Each row below holds a small network's activations on one input, seen along a few directions.
Each table varies a few parts of the input and shows all the possible inputs, shuffled.
A made-up example of a description, with smaller parts first: values(3) and (point or line(9) or (line(4) and ring(8))).
Shared parts are said once, and a part with two or three values counts as separate values.
(in the rows, 128 means zero)

Other details of the inputs vary at random and push rows far along two fixed directions, the same in every table; ignore that.
To show where, the next rows are all for the same input, with only those details redrawn:
[143 120 122 142  59 148 154  88 163 144 130  93  95 138 119 138 110]
[130 106 143 136 128 136  89 144 129 142 110 104 155  83 126 109 114]
[144 120 122 142  59 148 154  89 163 144 130  92  95 137 119 138 110]
[ 69 139 127 108 137  89 147 153  93 116 102 166 124 118 113 113 136]
[134 119 127 137  80 140 140 106 149 141 123 102 110 125 120 130 113]
[ 69 139 127 108 137  90 147 153  93 116 102 166 124 118 113 112 136]

A family of inputs:
r1: [ 97 145 115 116 159 121 145 138  92  97 135 196 160 149 126 116 163]
r2: [162 122 120 135 152 142  99 141 153 132 124 123 180  91 137 113 150]
r3: [144 120 122 142  59 148 154  89 163 144 130  92  95 137 119 138 110]
r4: [149 108 138 143 161 124  63 144 118 147 127 108 122 107 135 123 101]
r5: [176 141 110 136  81 162 163  81 179 131 137 112 127 141 127 149 138]
r6: [125 167 113 104 103 105 208  97 147  90 141 159  77 185 129 169 158]
r7: [124 173  95 108 141  97 174 110 121 105 143 180  85 191 118 159 151]
r8: [180 134 119 133 100 146 151  88 186 119 146  96 104 155 144 161 141]
r9: [ 61 128 126 131 140 106 136 146  72 109 129 176 130 141 117 107 135]
r10: [102 154 122  89 194 116 187 174  93 150 156 154 157 155 135 123 155]
r11: [154 118 131 140 153 171  89 124 125 124 135 132 192 115 138 113 139]
r12: [134 108 162 126 146 131  80 148 132 128 110  93 132  92 145 127 109]
r13: [105 155 115 106 156 100 157 150 113 102 118 188 153 122 121 123 167]
r14: [135 115 127 141  80 134 139 111 152 140 131 106 109 124 121 128 114]
r15: [181 131 136 130 174 140  73 137 132 129 138 128 160 115 133 141 127]
r16: [ 73 136 132 103 174 100 181 188  73 158 143 135 130 154 131 111 120]
r17: [151 115 148 136 156 132  64 140 109 145 120 108 126 105 133 131  97]
r18: [ 74 136 147 102 154  79 137 161  99 101 110 158 100 126 133 129 132]
r19: [129 101 134 143 132 127  87 148 137 145 116 103 150  86 129 100 119]
r20: [152 110 148 140 155 127  64 144 113 144 128 112 125 104 133 130  98]
r21: [120  94 132 161 136 148  77 137 113 139 136 109 158 109 133  96 117]
r22: [166 128 149 120 165 141  92 138 145 114 120 109 166  99 148 138 139]
r23: [134 114 121 160  63 170 144  78 138 138 149  99 102 162 122 134 108]
r24: [153 113 120 145 156 163  86 129 132 126 142 131 187 116 141 106 145]
r25: [120 168 121 100 184  98 129 142  93 104 123 185 133 149 121 145 147]
r26: [ 87 148 116 113  90  89 199 105 139 106 129 141  38 184 128 152 131]
The inputs of r3 and r5 match in every part but one. If r9 is changed in the same way as r3 into r5, which row does it become?
> r1
Describe the family of inputs behind these rows.
> values(2) and (point or (values(3) and line(4)))
Which other rows does r2 become when the values(3) part takes its other values? List them by row number.
> r5, r13
Which other rows does r7 become when the values(2) part takes its other values? List them by row number.
> r4

A family of inputs:
r27: [191 130 115 148  87 163 131  74 178 132 149  96  99 156 134 157 119]
r28: [175 112 135 145 100 152 114 109 155 161 141  76 106 125 133 144  98]
r29: [187 138 112 141  59 160 170  60 201 128 154  88  78 170 133 171 129]
r30: [ 93 159  99 113  95 110 229 104 127 109 144 164  92 188 121 141 156]
r31: [191 112 144 136 147 160  70 127 161 137 125  89 167  89 142 134 122]
r32: [187 108 146 148 148 163  58 122 151 131 136  93 163 100 144 132 119]
r33: [ 89 136 138 105 156  89 143 160 104 121 118 150 111 130 131 126 132]
r34: [ 91 132 136 108 203 112 104 188  84 122 111 164 199  92 129  95 150]
r35: [ 76 122 141 119 180  91  84 184  78 120  95 163 173  73 115  91 134]
r36: [167  97 146 147 146 151  61 139 138 159 130  74 145  95 141 123  99]
r37: [ 74 147 109 114  77  97 203 108 128 106 122 160  74 163 113 135 140]
r38: [ 77 131 134 112 144  98 127 159  95 114  96 162 140 103 120 107 135]
r39: [176 117 112 152  77 175 147  79 169 151 159  90 121 157 129 135 119]
r40: [ 98 162  97 114  99 116 211 111 118 121 143 173  98 185 111 138 148]
r41: [168 102 146 150 113 160  94 114 148 152 143  75 116 124 142 139  95]
r42: [ 73 119 140 122 160  99 102 166  78 107 102 165 151  99 123 100 133]
r43: [ 74 143 109 123 100  97 172 115 106 110 117 166  88 155 110 124 135]
r44: [115 146 131 107 190  94 103 166  96 107 113 175 158 108 124 122 148]
r45: [170  96 160 139 160 153  51 158 139 159 120  67 167  72 143 117  98]
r46: [ 90 152 110 117 120 119 186 118 105 112 143 171 113 176 121 129 149]
Describe the family of inputs behind these rows.
> values(4) and line(5)
Which other rows does r39 become when the line(5) part takes its other values? List them by row number.
> r30, r34, r40, r46
Which other rows does r46 become when the values(4) part takes its other values? List them by row number.
> r32, r41, r42
